Each row below holds a small network's activations on one input, seen along a few directions.
In each table, some parts of the input vary, and every possible input appears once, in random order.
Descriptions start from the smaller parts, as in this example, which fits no table here: one of 4 places along a line, together with either a single point or one of 9 places along a line or (one of 3 separate values, together with one of 8 places around a ring).
Shared parts are said once, and a part with two or three values counts as separate values.

Other details of the inputs shift rows strongly along two fixed directions, in all tables alike. That doesn't count.
These rows show it; all are for the same input, with only those details redrawn:
[  7 -15 -16 -10 -35 -10 -14 -13   3 -21   4   4]
[ 75  42   4  14  -8  -6   1  11  12 -48  25  21]
[-29   4   9  -1   6  -2   1 -14  -4  20  -5 -20]

A family of inputs:
row 1: [-29   5   6  -1   4  -4   2 -15  -4  20  -4 -20]
row 2: [27 43 18 19 45 12 19 30  2  7  3 11]
row 3: [-34 -15   2  -3  22   9   7  10  -6  29 -15  -3]
row 4: [-26  -6  14   2  12   4   4 -10  -5  17  -4 -17]
row 5: [ 71  31 -11   9  -2  -1   2  30  13 -40  14  36]
row 6: [  7 -19 -14  -8 -33  -8 -12 -12   2 -23   5   6]
row 7: [ 10 -35 -22 -12 -21   2  -9  12   1 -15  -4  23]
row 8: [-35 -14   1  -2  21   7   6   9  -6  31 -16  -4]
row 9: [32 65 25 22 32 -1 16  6  5  0 15 -7]
row 10: [26 46 17 20 46  9 20 30  2  8  3 10]
row 11: [ 11 -40 -20 -11 -18   5  -9  12   0 -15  -2  25]
row 12: [  7 -20 -31 -13 -27  -7 -10   7   5 -13  -6  19]
row 13: [39 52 37 27 44 11 20 14  2 -3 16 -4]
row 14: [  6 -16 -32 -13 -29  -9 -11   6   6 -12  -5  18]
row 15: [-29   4   9  -1   6  -2   1 -14  -4  20  -5 -20]
row 16: [-32 -20   4  -3  24  11   7  11  -7  31 -14  -3]
row 17: [-25 -10  16   3  14   7   4  -9  -6  19  -3 -18]
row 18: [  8 -24 -11  -8 -32  -6 -12 -10   2 -23   4   7]
row 19: [ 12 -34  -7  -7 -27   0 -12 -10   1 -22   6   7]
row 20: [-26  -2  11   1   7   3   2 -12  -5  17  -4 -17]
- What is each input in this table made of? => one of 2 separate values, together with one of 10 places along a line
- Changing only the place on the line of 10 turns row 8 into row 12. The same change can be made to row 18. Which row results? => row 1
- Which other rows does row 20 become when the choice among 2 separate values takes its other values? List them by row number. => row 2

A family of inputs:
row 21: [-23 -11  -3 -12   8   1  -3   0  -2  28  -8  -6]
row 22: [  5 -41 -12 -11 -23   2 -10   0   0 -11  -2  11]
row 23: [ -6 -12 -27 -13 -33 -13 -12  -6   1 -11  -7  12]
row 24: [-19 -15  -1  -9   5   5  -4 -11  -4  28   1 -15]
row 25: [-22 -11   6   4   6   3   6 -10  -2  10  -3 -10]
row 26: [ 11 -35 -10  -7 -20   5  -8  -4   0 -15   7  10]
row 27: [-20 -33  -5 -11  -5   4  -5   3  -4   7  -8   5]
row 28: [-8 23  2  1 18  0  5  9  0 15 -5 -3]
row 29: [-24   6  12   5  31  12  11  12  -7  21 -13  -7]
row 30: [-4 24 15 14 30  8 12 18 -4  4 -5  2]
row 31: [  3 -14  -6 -14 -42 -10 -21 -24  -1 -24   7  -7]
row 32: [-11  18   3  -2  23   5   6   8  -2  23  -8  -6]
row 33: [ 75  37   4  12   4  -5   2  13  12 -31  27  17]
row 34: [ -5 -23 -21  -2 -33  -6  -9  -3   4 -25  -7  11]
row 35: [  2 -21 -21 -13 -32 -10 -11 -15   5  -9   5   2]
row 36: [ 42  26   7  17   3  -2  12  11   7 -33  14  14]
row 37: [ 3 24  4  5  8 -7  8 -2  3  7  5 -9]
row 38: [-23 -17  10   2  12   2   3  -8  -5  16  -3 -13]
row 39: [22 41  3 13 10 -4  8  9  8 -5  4  2]
row 40: [ -3  13  14   2  27   6   6   4  -1  32  -1 -12]
row 41: [ 32  15  20  11 -10   2  -4  -7  -1 -39  13   3]
row 42: [-28   7   6   9  15   2   7   3  -8  11 -13  -2]
- What is each input in this table made of? => one of 2 separate values, together with either a single point or one of 10 places around a ring
- Changing only the choice among 2 separate values turns row 35 into row 25. The same change can be made to row 31. Which row results? => row 41
- Which other rows does row 29 become when the choice among 2 separate values takes its other values? List them by row number. => row 32

A family of inputs:
row 43: [-76 -43 -30 -18 -21 -10  -8 -12  -6  30 -30 -12]
row 44: [-43  35  35   1  48  -2  12 -17 -11  61   0 -42]
row 45: [ 37   6 -30  -5 -42 -28  -7 -10  13 -35  18  16]
row 46: [ 18  26 -16   6 -25 -12  -3  -3   8 -28   2   6]
row 47: [ -8  46  41  16  66  17  19  23 -10  30  -6  -9]
row 48: [ 50  15  -3  14 -37  -8  -5  -8   9 -64  18  16]
row 49: [ 40 -21 -23 -16 -26   0 -15  15   3 -28   6  33]
row 50: [ 62  -4  -5   8 -25   2  -5   4  10 -52  20  21]
row 51: [-22  55  49  28  48  12  21  -8  -8  21  -1 -35]
row 52: [-59 -32 -19  -7   4  -2   7  -9   0  47 -18 -19]
row 53: [ 72   2 -15  -3 -18   1  -8  14  12 -34  22  28]
row 54: [-38 -49 -10 -21 -24   4 -18 -20  -5  18 -11 -17]
row 55: [ 48 -18  -6   3 -18   3  -3   2   8 -34  19  17]
row 56: [ 38  -9  -3  10  -3   3   6  15   3 -32  10  27]
row 57: [-61  -2   8 -12   0   2  -9 -24 -11  36 -18 -35]
row 58: [29 71 19 20 24  3 10  8  5 -5  7 -7]
row 59: [ 3 22  0  1 21  2  5 22 -1  8 -7 12]
row 60: [-10 -40 -47 -18 -45 -14 -13   7   4 -23 -13  30]
row 61: [-16 -18 -25  -3 -17  -7   0  -4   7   7  -8  -1]
row 62: [-45 -73 -22 -15 -43  -4 -15 -28  -2   1 -11 -10]
row 63: [ 62  61   8  28  44   5  28  42  11 -13  13  29]
row 64: [-13 -34  -2   3  -4   3   4 -10   0   8   2  -5]
row 65: [ 52  37  29  25  44  15  21  29   0 -16  16  16]
row 66: [-59  40  46  11  49  14  11 -15 -14  54 -14 -50]
row 67: [-15 -19   6 -10  13  11  -3   7  -8  17  -7   0]
row 68: [ 38  -7 -23  -8 -15  -1  -6  21   7 -21   4  31]
row 69: [-17  -4  -8  -6   2   2  -1  -3   2  23  -7 -11]
row 70: [-27 -52 -16 -15 -40  -3 -17 -15  -6 -18 -11   2]
row 71: [ -2   8  15   9   1 -12   7 -21  -1  -2  14 -13]
row 72: [ -6 -39 -13 -10 -28  -2 -11   2  -5 -27  -6  19]
row 73: [-19  -5  10   9  17   4  11   8  -7   1  -8   5]
row 74: [ 32   9   4   0  -7   4  -8  10   2 -27   5  14]
row 75: [ 70  72  38  20  32  -2  11   7   6 -18  32  -1]
row 76: [-12  26  18   3  40  10   9  19  -8  25  -9   1]
row 77: [-46  40  27   4  47  -6  16 -15  -8  63  -3 -41]
row 78: [  8 -34 -25 -21 -37  -2 -20  -7   4 -11   0   7]
row 79: [-35 -55 -11 -22 -18   5 -15 -17  -4  24  -8 -14]
row 80: [-21 -25  -3   1 -14  -2  -1  -6  -4 -10  -8   1]
row 81: [ -8 -37 -29 -19 -26  -3 -11  -6   6  10  -4   3]
row 82: [-22 -12 -16 -12 -12  -4 -10   1  -1   8 -14   1]
row 83: [ 38  40  12   8  19   5   3  21   2 -12   6  13]
row 84: [-18  20  33  10  27  -4  11 -20  -7  21  10 -28]
- Changing only one part turns row 52 into row 79. The same change can be made to row 46. Which row results? => row 66
- What is each input in this table made of? => one of 6 places along a line, together with either one of 2 separate values or one of 5 places around a ring
- Which other rows does row 46 become when the choice among 2 separate values takes its other values? List them by row number. => row 45

A family of inputs:
row 85: [-75  31  23  18  68   9  30  17 -13  62 -30 -22]
row 86: [ 98  14  15   7 -19  -1  -7  -6  10 -54  44  15]
row 87: [ 56  96  22  22  14 -13   9   2  10 -27  21  -3]
row 88: [-36 -40 -31 -21 -22  -5 -10  -7   1  22 -15  -2]
row 89: [ 67  70   7  27   4  -4   9  28   8 -58  10  32]
row 90: [-24 -43 -24 -32 -17  -1 -19 -11  -1  36  -5  -8]
row 91: [-60  37  21  10  31   3  12  -5 -11  34 -23 -29]
row 92: [-42 -62 -43 -24 -31  -7 -12   6   0   9 -25  16]
row 93: [-26 -26 -29 -27 -33 -18 -16 -27   5  26  -1 -17]
row 94: [-33 -37 -15 -17  14  10  -1  19  -5  36 -19   9]
row 95: [ -2  13   5 -15  22  -2  -2  -8   1  50   9 -21]
row 96: [ 54  92  22  28  20  -6  12  14   9 -30  14   4]
row 97: [-44 -48 -41 -20 -45 -13 -15 -10  -3  -4 -21  10]
row 98: [ 56 -54 -17  -7 -43   5 -16  13   4 -70  12  44]
row 99: [-71  35  22  13  57   7  24   0 -11  66 -22 -35]
row 100: [-38 -36 -35 -16 -51 -12 -18  -1  -4 -30 -27  18]
row 101: [-26 -76  -7 -20 -34   8 -19 -22  -9  -4  -4  -5]
row 102: [ 87  41  28  32   7   8  12  15   8 -67  31  23]
row 103: [-41  -2  -2   1  28   5  11   9  -3  44 -19  -9]
row 104: [ 17  63  75  36  91  26  33   8  -7  39  18 -34]
row 105: [ 46 -33   1   1 -20   9  -8   6   1 -45  14  25]
row 106: [ 48   2  14  20  -9   6   4   7   3 -56  16  22]
row 107: [ 58 -34 -17  -9 -78 -18 -25 -31  10 -75  31  15]
row 108: [-35 -58 -29 -29 -15   4 -15   2  -4  30 -16   7]
row 109: [-27 -12 -16 -13  -4  -6  -5  -9   3  33  -7 -15]
row 110: [-29   1 -18 -14 -22 -20  -8 -27   1  19  -1 -20]
row 111: [-58  12  52  29  68  21  29   6 -17  35 -16 -27]
row 112: [-34  -5 -18  -9 -16 -12  -6 -16   0  17  -9 -13]
row 113: [ 54 -15  -1   5 -44  -5 -12 -13   8 -64  25  15]
row 114: [59 76 34 24 79 21 28 41  6 26 17  7]
- What is each input in this table made of? => one of 5 places along a line, together with either one of 2 separate values or one of 4 places along a line
- Changing only the place on the line of 5 turns row 107 into row 111. The same change can be made to row 110. Which row results? => row 85
- Which other rows does row 114 become when the place on the line of 5 takes its other values? List them by row number. => row 90, row 94, row 95, row 108
